These are the activations of a small neural network, seen along a few directions. Each row is one input.
Each table varies a few parts of the input and shows all the possible inputs, shuffled.
Descriptions start from the smaller parts, as in this example, which fits no table here: ring(5) and (point or ring(11) or (values(2) and line(6))).
Shared parts are said once, and a part with two or three values counts as separate values.

Other details of the inputs shift rows strongly along three fixed directions, in all tables alike. That doesn't count.
To show where, the next rows are all for the same input, with only those details redrawn:
[-22.8  -3.2 -28.0 -19.3  24.1  12.4 -40.8  18.6 -45.3 -27.2 -24.0 -29.7]
[-40.3  11.3 -72.3  14.3   7.0  31.9   4.2  15.2 -46.2  -4.5 -36.5 -12.2]
[ -7.0  -1.6  18.7   7.3 -38.5  11.8   7.4  -7.7  15.5  -9.8   6.9  21.0]
[ -7.2  -0.4  20.9   7.8 -37.0  12.0   5.8  -7.7  15.7 -10.4   6.8  20.3]
[-11.7 -38.8  -5.4 -34.1 -22.1  -2.2 -46.3  17.0  -8.0 -11.8  -4.6 -20.4]
[ -7.2  -0.3  19.2   7.5 -37.9  10.9   7.0  -6.9  15.2 -10.9   7.1  22.5]
[ 10.4 -14.9  65.0 -27.1 -15.6  -7.4 -43.5  -2.5  13.5 -33.7  19.7  -1.8]
[ -2.9  20.8  40.4 -12.4  29.7   5.9 -36.5  -0.6 -24.5 -49.4   1.3 -10.0]

Rows:
R1: [  2.5  19.4  34.5  -6.3  43.9  -4.3 -21.9   6.3  -3.0 -40.0  11.6 -33.7]
R2: [  0.7   7.4  26.0  -6.2  -8.9 -12.6  17.2   0.9  20.4  37.9   6.3  29.8]
R3: [-18.5  -7.0  32.8  11.1 -13.6  -6.7  17.4  14.5  30.0  13.2  -3.9  24.7]
R4: [  5.6  47.6 -14.8   9.1  30.1   7.5  27.3 -12.2 -13.1   5.9  10.2  -6.8]
R5: [ 31.8  13.2   4.6   4.8 -19.0  -4.0  18.8 -10.2  20.4  26.3  42.4  -6.1]
R6: [ -7.8  18.3   2.8  27.5  43.2  -6.0  14.3 -10.0 -14.1  10.3 -26.1  30.7]
R7: [ 14.9 -48.8 -16.1 -26.4   5.7 -26.1 -35.2  -5.8   3.7   5.1  -0.6 -26.7]
R8: [  4.6  24.4 -12.8  24.6  20.7  11.9   7.5 -33.0 -30.1 -14.0 -18.0  27.8]
R9: [ -9.9 -23.7 -54.9  15.4 -28.1   8.6  16.0  22.3   7.8  23.2   8.1 -29.9]
R10: [ -7.8  -1.5  18.8   7.0 -38.6  11.0   8.3  -7.1  15.0 -11.5   6.0  21.7]
R11: [-10.4 -13.0 -61.4 -20.4 -39.9  10.4   2.2  -2.6 -18.4  36.2  -7.7   6.6]
R12: [  8.0  20.2 -12.7  24.0  42.0   1.9  23.7 -14.3  -8.6  -6.1 -19.0  21.5]
R13: [  0.0  37.5  -8.8  36.0  23.1  13.2  23.7   5.0  -3.7 -16.3   2.7 -20.3]
R14: [ -1.8  -5.9  19.1   6.8 -16.2   2.2  25.6  11.3  38.1  -2.5   2.8  13.4]
R15: [  6.0 -54.6   0.7 -30.0  10.4 -28.3 -32.2   9.3  -1.4  17.4 -21.2  -7.6]
R16: [ 21.5  28.8  33.9 -33.4  55.2 -11.4 -19.8   4.8 -12.6 -15.3  10.3 -13.0]
R17: [ 22.0  24.2 -20.0  38.6  33.1   2.8  18.5 -22.4 -15.1   0.1   7.4  -4.3]
R18: [ 32.8  -9.1   3.2  22.9 -13.2 -14.7  14.9 -26.1  25.4   9.1  15.1   7.0]
R19: [  5.2   4.5  23.5 -10.6 -12.7 -10.6  26.7  -0.2  17.5  30.8   4.3  22.8]
R20: [  6.8 -10.1 -65.2  -5.4 -26.0  -2.9  17.3   7.0   1.3  43.8   8.3 -23.0]
R21: [-17.4 -44.8   8.4 -33.1  -0.7 -17.2 -27.5  36.9   4.4   4.0 -15.6 -24.3]
Question: What do these inputs look like to the network?
Answer: values(3) and (point or line(6))
Question: The inputs of R13 and R18 match in every part but the values(3) part. If R1 is changed in the same way as R13 into R18, which row does it become?
Answer: R7
Question: Which other rows does R2 become when the values(3) part takes its other values? List them by row number.
Answer: R3, R6

Rows:
R22: [ 29.7  -4.3  60.4 -36.5  35.3 -23.6 -46.8  10.3   5.6 -29.3  22.5 -34.5]
R23: [ 18.8 -26.2   4.5 -12.5 -38.3  -8.9   4.4  -5.9  28.5  18.9  19.3  -5.6]
R24: [-12.5 -24.6  16.0 -15.8 -45.3  -0.1  -2.2  20.2  26.2   2.5  13.0  -2.6]
R25: [  5.3  30.2  14.8  42.1  -0.3   6.3  60.8 -19.2  24.8   8.3   2.4  41.4]
R26: [ -4.8  31.4  23.2  50.1 -20.4  19.7  42.7 -23.4  14.4 -18.4  -2.3  40.4]
R27: [ 16.3  41.2   6.5  44.5  -8.9  14.1  39.9 -30.4  16.3   0.4  22.7  27.8]
R28: [  3.5  56.7  -7.8   8.6  95.2   5.4 -20.3  -1.5 -67.9 -23.0 -19.3 -18.1]
R29: [ 22.7  42.9   8.0  36.5  -8.5  15.3  48.7 -25.8  15.9   2.9  16.9  28.2]
R30: [ -5.8 -39.9  11.2  -2.2 -43.8   0.2  -4.6   5.9  26.0  -1.5   0.2  12.7]
R31: [ -6.8  34.7  22.8  30.6 -17.2  19.5  35.7 -22.1  11.5  -5.6  -3.0  52.1]
R32: [  3.4 -27.5   5.3 -16.2 -25.3 -16.1   5.4   6.9  33.4  21.9  11.6   0.2]
R33: [ -2.2  45.3  19.2  34.3 -27.7  25.8  43.4 -16.4  12.6 -10.3  15.0  36.7]
R34: [  5.3 -32.7   8.7  -9.1 -25.7 -18.5   3.0  10.1  25.6  31.9   6.1   6.7]
R35: [-13.4  39.2 -71.2  41.8  23.2  27.0  33.7  -8.6 -34.1   9.8 -13.1  -5.3]
R36: [-11.3  30.0 -66.4  32.5  31.0  20.0  40.6 -11.0 -34.9  13.4 -28.0  11.8]
R37: [-11.4 -26.4  14.4 -16.3 -45.4   1.4  -2.3  21.5  26.0   4.7  11.9  -0.9]
R38: [ -5.5  59.9  -9.7   6.7  94.0   3.1  -9.7   2.5 -53.5 -29.9 -19.8 -29.7]
R39: [  3.1  -8.0  71.0 -42.2  24.4 -16.0 -61.8  -0.2  -7.0 -38.6   4.5  -8.9]
R40: [ 10.0 -30.1   8.7  -5.8 -32.0 -21.3   1.1   1.5  24.8  31.9   5.7   8.6]
R41: [-21.0  26.6 -62.1  36.0  33.9  19.9  45.6   4.8 -26.1  15.1 -33.7   9.0]
R42: [ 16.3 -25.3   3.5 -18.7 -33.0 -14.8   2.9  -8.3  28.3  23.5  18.6   7.1]
R43: [  4.3 -34.0   5.0  -2.5 -50.3   0.8 -12.1  -9.4  17.4  -4.4   3.8  17.3]
R44: [ 14.3 -13.8  70.2 -28.2  17.9 -13.4 -61.8  -9.0  -7.9 -51.5  11.9 -15.5]
R45: [ 25.7 -25.0   1.6 -14.3 -37.9  -8.6   2.0  -5.7  27.0  18.5  21.5  -1.7]
R46: [  7.2 -29.4   2.9  -3.1 -33.5  -9.8  -0.3   5.3  34.5  18.0  21.2  -5.4]
R47: [ 23.2  63.7  64.1  26.0  56.0  -2.6  -3.2 -22.4  -5.2 -43.9  23.6  -3.7]
R48: [ 12.0 -35.8   3.2 -10.6 -32.2 -16.0   5.9 -13.5  27.1  22.1   8.6  13.0]
R49: [ -9.3 -22.5  12.1 -13.3 -51.0  -1.6  -4.1  12.7  24.1   2.6  11.4  -1.2]
R50: [-11.1 -28.1 -76.2 -15.7  -3.3  -0.9  -8.2  24.5 -19.5  23.9 -21.3 -41.0]
R51: [-28.2  29.7 -65.0  43.9  11.0  38.3  31.8  -7.1 -43.3  -9.4 -36.4  12.2]
R52: [ 15.9 -23.8  -1.1 -19.0 -29.9 -14.7  -3.8  -7.2  24.8  19.7  16.5   5.4]
R53: [-17.7 -10.5  -9.7 -48.9  55.7  -3.3 -75.0  21.4 -57.8 -31.1 -29.5 -37.3]
R54: [-16.6 -37.6 -75.8 -14.6   3.3  -8.5  -8.0  17.0 -20.3  26.1 -31.1 -23.2]
R55: [-18.4  30.6  25.7  31.9  -8.8  20.7  42.2  -6.2  17.8  -4.9  -8.3  46.9]
R56: [  5.0 -29.5   6.8 -16.9 -26.6 -15.2   5.7   7.7  34.8  23.5  12.6   2.5]
R57: [ 32.7  54.9  64.0  12.0  63.6  -5.6  -4.8 -31.5 -12.1 -41.9  14.5  17.2]
R58: [ 28.5  -3.7  60.8 -29.5  31.0 -23.8 -59.6  -9.6  -0.4 -31.9  33.3 -34.0]
R59: [-36.6 -27.2 -66.6 -23.1 -18.2  13.3 -18.6  29.5 -31.1  10.5 -20.9 -35.5]
R60: [-20.7  35.5 -63.8  28.1  27.7  20.3  42.6  -5.4 -30.1  17.7 -23.5  -0.5]
R61: [-44.5 -35.3 -61.3 -22.1  -3.0   7.5 -19.8  35.4 -24.4  13.9 -42.2 -17.0]
R62: [ 14.4  37.8  16.1  42.3  -6.6   8.0  53.5 -26.0  11.2  21.1   8.4  44.8]
R63: [-34.8 -42.1 -67.0  -8.9  -9.2   9.6 -20.9  28.4 -26.4   1.7 -36.7 -24.8]
R64: [ -4.8  -8.9 -17.7 -33.6  66.5 -13.7 -67.2  28.3 -43.3 -25.0  -6.1 -67.7]
R65: [-29.3 -26.2 -69.5 -24.3 -18.7  13.8 -20.0  28.8 -32.9  10.6 -19.2 -31.3]
R66: [ 27.3  61.5  67.2  14.7  62.7   2.3   4.1  -8.9  -4.2 -40.1  18.5  -4.5]
R67: [-12.5 -30.5  16.8 -15.6 -40.3  -7.4 -10.2   5.1  24.3   6.6  -6.2  17.5]
R68: [ 10.9 -32.0  10.7  -9.5 -32.0 -17.7   0.2  -5.4  21.5  33.2  10.4   9.5]
R69: [ 23.5 -10.7  65.5 -33.5  41.0 -30.2 -50.8  12.2  -1.8 -14.1  13.9 -19.3]
Question: What do these inputs look like to the network?
Answer: line(6) and (values(3) or line(5))
Question: The inputs of R42 and R38 match in every part but the line(6) part. If R51 is changed in the same way as R42 into R38, which row does it become?
Answer: R26
Question: The inputs of R31 and R39 match in every part but the line(6) part. If R33 is changed in the same way as R31 into R39, which row does it become?
Answer: R59
Question: List by row number the other rows that have the line(6) part in common with R37.
Answer: R30, R41, R46, R55, R56, R66, R69
Question: Which other rows does R60 become when the line(5) part takes its other values? List them by row number.
Answer: R23, R48, R58, R68
Question: List by row number the other rows that have the line(6) part in common with R63.
Answer: R22, R24, R25, R32, R34, R61, R64
